A small network was shown many inputs. Here are its activations along a few directions, one row for each input.
In each table, some parts of the input vary, and every possible input appears once, in random order.
A made-up example of a description, with smaller parts first: line(4) and (point or ring(9) or (values(3) and ring(8))).
Shared parts are said once, and a part with two or three values counts as separate values.

Other details of the inputs shift rows strongly along two fixed directions, in all tables alike. That doesn't count.

Table:
R1: 0 -2 2 -1 3 -1 -4 -2 -4 -5 0 7 -3 -3 -2
R2: 1 -2 2 -2 1 2 3 0 -1 2 4 3 -3 -2 4
R3: 1 -2 0 -4 -5 -1 3 4 1 1 -1 1 -1 -1 0
R4: -2 -2 3 -2 -2 2 3 7 -2 1 0 0 0 0 -1
R5: 0 -3 2 -3 -3 1 3 4 1 2 -1 1 0 -2 -1
R6: 2 0 3 1 0 3 3 3 1 2 0 2 -4 -5 0
R7: 1 13 -16 17 12 6 -9 -6 6 -1 -12 -2 17 8 7
R8: -1 10 -15 16 8 5 -6 -1 6 3 -7 -4 19 7 14
R9: 1 2 0 -3 -2 -3 3 3 2 3 1 1 -3 0 -2
R10: 3 -2 2 -1 -1 2 2 4 2 3 1 1 -2 -2 -3
R11: -3 -1 2 -2 1 3 2 6 -4 1 1 -1 -2 -3 3
R12: -1 0 0 -5 -4 -4 4 3 1 2 -1 2 -1 -1 -1
R13: 1 0 0 -3 1 -7 -2 -1 -4 -5 1 5 -3 2 -4
R14: 2 1 2 -4 -3 -4 3 1 0 3 2 4 -2 2 0
R15: 2 -2 0 0 2 2 3 3 0 3 2 1 -5 -4 2
R16: 1 1 -2 -5 2 -3 1 -1 0 -3 -3 1 -5 1 -5
R17: -3 2 1 -4 -4 -2 4 6 -2 2 0 0 -1 2 -1
R18: -2 0 1 -4 -5 0 2 6 -2 1 0 0 -1 1 0
R19: 1 -2 -1 -3 0 -4 -3 -1 -3 -5 1 5 -3 1 -3
R20: -1 -4 0 -1 5 -1 -4 -2 -4 -3 2 6 -4 -2 -1
R21: 2 -1 -3 -5 1 0 0 -1 0 -3 -3 1 -5 0 -5
R22: -4 15 -13 23 8 6 -9 -1 6 2 -8 -8 25 12 14
R23: 3 -2 3 -3 -1 1 2 2 1 2 3 4 -1 1 0
R24: 0 -1 3 -1 -1 2 3 3 0 0 -1 2 -1 -5 2
R25: -13 -10 25 9 -10 -6 -9 -39 5 -8 15 -48 5 -2 -13
R26: 3 0 0 -2 -4 -1 2 3 2 3 1 1 -4 0 -1
R27: 4 -1 1 -4 -4 -1 2 1 0 2 2 3 -2 2 1
R28: 1 -3 0 -2 2 -1 -3 -1 -4 -5 2 6 -1 -1 -5
R29: -1 -3 -2 -3 5 3 0 -2 -2 -2 -3 1 -6 -4 -2
R30: 2 0 4 -1 0 2 3 0 -1 1 2 5 -2 -2 2
Each input here is: line(5) and (values(2) or line(4)).
Q: Changing only the line(5) part turns R27 into R14. The same change can be made to R21. Which row results?
A: R16
Q: Change only the values(2) part in R29. List by row number the other rows that result.
A: R20
Q: Change only the line(4) part in R12. List by row number the other rows that result.
A: R9, R14, R17
Q: Change only the line(5) part in R5. List by row number the other rows that result.
A: R3, R8, R12, R24

Table:
R31: -2 1 -2 0 0 0 2 3 1 2 -2 -1 2 1 0
R32: 2 1 -1 1 0 -2 -2 -2 0 -2 -2 4 1 3 -2
R33: 0 2 1 0 0 -1 1 2 0 1 0 1 2 1 3
R34: 0 0 -5 -2 2 0 -1 -1 0 -1 -2 0 0 2 0
R35: -1 1 0 1 0 0 2 3 0 1 0 1 3 1 2
R36: 1 3 -2 1 -1 -2 2 2 1 2 0 -1 0 1 2
R37: 0 -1 -1 2 0 2 0 2 1 2 1 1 2 -1 1
R38: -1 1 -2 1 4 2 -1 -1 -1 -1 -4 -1 -1 -1 -2
R39: 2 0 -1 2 1 2 0 1 0 3 2 1 0 0 3
R40: -2 2 -1 1 -2 -1 2 2 1 2 -1 1 3 0 1
R41: 2 1 -2 0 0 2 2 0 2 3 -1 -1 -1 2 1
R42: 0 0 -4 1 3 0 -1 -1 1 -3 -3 0 -1 -2 0
R43: 0 0 -4 -1 1 -1 -2 -3 -1 -2 -1 2 0 0 1
R44: 2 2 -1 1 -1 1 2 0 2 3 -1 1 0 0 3
R45: -1 1 0 2 0 -1 -1 3 0 2 1 1 1 1 3
R46: 0 1 0 2 5 2 -1 -1 -2 -2 -2 1 1 -2 0
R47: 2 1 -2 -1 0 -3 -3 -2 0 -1 -1 4 2 2 -1
R48: 1 0 -2 0 1 -1 -2 -1 0 -1 -2 2 0 4 -3
R49: 1 0 0 1 -2 3 1 2 1 1 -2 0 3 0 2
R50: -1 2 -2 1 -1 -2 2 4 1 1 -1 -1 2 0 0
R51: 2 1 -2 1 1 -2 -2 -1 1 -2 -1 2 1 3 -3
R52: -1 -2 -3 2 4 1 -2 -1 -1 -2 -1 1 -1 -1 2
R53: 1 2 -2 2 4 1 -2 0 -1 -2 -3 0 0 -2 -2
R54: -2 2 0 0 -3 1 1 3 -1 0 -2 0 2 1 2
R55: 2 0 1 1 1 2 1 1 2 2 0 2 2 0 3
R56: -17 -15 37 8 -16 -9 -8 -42 1 -8 25 -52 -2 -6 -14
R57: 0 2 -1 2 3 1 -2 -2 -2 -2 -3 1 0 -2 -1
R58: 0 -1 -4 0 2 0 -3 -1 -2 -2 1 2 0 1 2
R59: 7 -28 27 -51 -17 -1 27 27 -19 -2 10 28 -54 -31 -24
R60: 0 2 -1 2 0 -1 1 2 -1 3 2 1 0 2 4
R61: -2 2 -1 -1 -2 2 1 4 0 1 -2 -2 2 2 1
R62: -1 2 -1 -1 0 -1 1 2 1 2 -2 -1 1 2 1
R63: 3 0 -3 -1 0 -3 -3 -1 0 -2 0 2 1 2 -2
R64: -2 1 0 2 -1 2 -1 4 -2 1 0 0 2 1 3
R65: 1 -1 1 1 0 4 1 2 0 0 -1 0 3 0 2
R66: 1 0 -5 -1 1 -2 -2 -1 0 -2 -1 0 0 1 0
R67: 1 0 -4 -2 1 -2 -2 -1 0 0 -1 1 1 4 -2
R68: -1 2 -1 0 -2 0 1 5 0 0 -2 -1 2 1 1
R69: 1 1 -1 0 0 2 0 1 3 3 -2 -1 1 1 0
R70: 1 -1 -2 0 1 -2 -4 -1 -2 -1 2 3 1 2 0
R71: 0 3 -2 0 3 1 -1 -1 0 -1 -2 1 0 1 -4
R72: -11 -12 29 -1 -16 -10 0 -24 1 -4 17 -36 -7 -7 -10
R73: 0 3 -1 1 2 0 -2 -2 0 -2 -1 3 0 0 -2
R74: 1 0 -2 1 -1 1 1 2 3 2 -1 0 2 -1 0
R75: 2 0 0 1 2 -1 -2 -2 -1 -2 0 4 1 3 -1
R76: 1 3 -2 1 2 0 -1 -1 0 -2 -1 2 0 0 -3
R77: -2 0 -1 2 0 0 0 4 -1 2 1 1 2 0 2
R78: -1 -1 -4 0 4 1 -1 -1 0 -2 -3 -1 -2 0 0
R79: -1 0 -3 1 3 0 -1 -3 0 -2 -3 1 -1 -2 2
R80: 2 1 -1 1 0 0 0 2 3 2 -1 0 1 -1 1
R81: 1 -1 0 1 1 2 2 1 1 2 0 1 3 0 2
R82: 2 0 -2 -1 1 -2 -2 -2 -1 -2 1 3 2 3 0
R83: -1 1 1 0 -1 2 1 4 -1 0 -1 0 3 2 3
R84: 0 3 -1 1 -1 -2 2 1 0 2 -1 1 0 1 3
R85: 1 -1 -1 3 2 -1 -3 -1 -1 -2 1 4 0 3 -1
R86: 0 3 -2 -1 0 -1 2 2 1 3 -1 -1 -1 3 1
R87: 2 1 0 1 -1 1 0 1 3 2 -1 2 1 -1 2
R88: 1 0 0 2 1 2 -1 1 1 2 1 1 1 0 3
R89: 0 0 -2 -1 -1 4 1 3 1 1 -3 -1 2 1 0
R90: 3 2 -2 1 0 1 2 1 2 2 0 -1 0 0 1
R91: 0 3 0 1 1 -1 2 1 0 2 1 0 1 2 4
R92: 3 1 0 1 1 2 2 0 1 2 1 1 1 1 3
R93: 0 0 -2 0 0 2 1 2 2 3 -2 -1 2 0 -1
R94: 0 -1 -3 -1 2 0 -2 -2 -1 -2 0 2 1 1 2
R95: -1 -1 -2 1 5 1 -1 -2 -1 -3 -2 1 0 -1 2
R96: 0 0 -1 1 -1 1 1 1 2 2 -1 1 3 -1 1
R97: 0 2 0 1 4 1 -1 -2 -1 -3 0 3 1 0 -1
R98: -1 3 0 1 -1 -2 1 1 1 2 -1 1 1 1 3
R99: 0 -1 0 2 -1 4 -1 3 0 1 1 0 2 0 2
R100: 0 0 -1 3 5 2 -3 0 -3 -1 -1 2 0 -2 0
Q: Changing only one part turns R66 into R34. The same change can be made to R80. Which row results?
A: R69
Q: Changing only one part turns R40 into R77. The same change can be made to R57. Which row results?
A: R100
Q: What is each input in this table made of?
A: line(5) and (ring(6) or (values(2) and line(4)))
Q: Change only the line(4) part in R60. List by row number the other rows that result.
A: R45, R64, R77
Q: Change only the ring(6) part in R32. List by row number the other rows that result.
A: R43, R47, R57, R73, R79

Table:
R101: -1 -3 8 -3 -4 3 3 3 -3 3 6 1 -2 -3 1
R102: 4 -3 0 -6 2 6 3 -4 4 2 -3 -5 -10 -3 -11
R103: 4 -4 2 -3 4 -6 -3 -9 -3 -4 5 5 -9 -3 -4
R104: -6 0 8 16 -4 3 -4 -15 6 1 6 -27 12 1 6
R105: -1 -2 3 -5 -7 -2 6 6 3 4 1 -5 -3 -5 -2
R106: 0 -3 7 -4 -5 3 5 1 1 4 1 -1 -3 -7 1
R107: -2 0 5 -5 -8 -5 3 3 -2 2 3 -1 -4 2 -4
R108: 1 -5 0 -5 5 -5 -3 -8 -3 -5 5 3 -10 -3 -3
R109: 6 -6 3 -5 -2 -6 -3 -7 -1 -4 4 6 -4 1 -8
R110: 2 -2 4 -1 5 -3 -2 -7 -4 -5 3 4 -9 -5 -6
R111: -1 -6 7 -1 -3 4 3 4 -2 2 4 -1 -5 -6 3
R112: 12 19 -37 15 19 16 -3 32 3 9 -19 37 20 12 20
R113: 0 -2 7 -5 -4 3 6 1 -1 2 3 -2 -4 -4 3
R114: -3 -2 5 -5 -6 -2 3 7 -2 3 5 -2 -2 0 -3
R115: 10 21 -33 13 17 12 -3 23 4 9 -20 29 21 14 23
R116: -3 -2 4 -2 7 0 -2 -4 -6 -8 -1 1 -9 -7 -7
R117: -3 -6 1 -7 1 0 -3 -3 -6 -9 -3 0 -4 -3 -9
R118: -13 20 -5 59 6 -5 -36 -55 23 -6 2 -59 58 30 10
R119: -3 -5 -2 -6 4 -3 -3 -6 -6 -7 1 1 -9 -4 -3
R120: -2 -3 8 -4 -4 0 6 3 -1 4 3 -1 -3 -1 2
R121: 3 -7 1 -7 -1 -5 -4 -7 -1 -5 4 4 -4 1 -7
R122: -1 0 3 -6 -9 -5 5 2 2 3 0 -2 -5 -2 -3
R123: -2 -2 5 -5 -6 -2 4 6 -1 3 3 -4 -4 -1 -1
R124: -1 -1 4 -6 -6 -2 6 6 0 3 3 -5 -4 -2 -1
R125: -1 -3 5 -4 2 0 -3 -3 -4 -9 -2 2 -4 -3 -11
R126: 12 25 -39 6 14 6 2 29 5 8 -23 35 15 17 17
R127: -2 -3 8 -3 -4 0 5 4 -2 4 6 0 -2 -1 -1
R128: -1 -7 -1 -8 -1 -3 -3 -5 -4 -8 0 2 -5 0 -7
R129: -4 -5 0 -5 6 0 -2 -5 -7 -8 -2 -1 -8 -7 -5
R130: -2 3 0 8 -2 1 2 -2 7 5 -1 -9 10 1 6
R131: -1 0 5 -6 -7 -5 4 2 -1 2 1 -2 -6 2 -1
R132: -1 -2 7 -5 -4 0 8 3 0 3 3 -2 -3 -2 1
R133: 0 -6 6 -1 -4 5 5 4 2 3 2 -2 -4 -9 1
Q: What is each input in this table made of?
A: point or (values(2) and ring(6)) or (line(4) and line(5))
Q: Change only the ring(6) part in R125. List by row number the other rows that result.
A: R109, R117, R118, R121, R128
Q: Change only the line(4) part in R132. List by row number the other rows that result.
A: R120, R127, R130
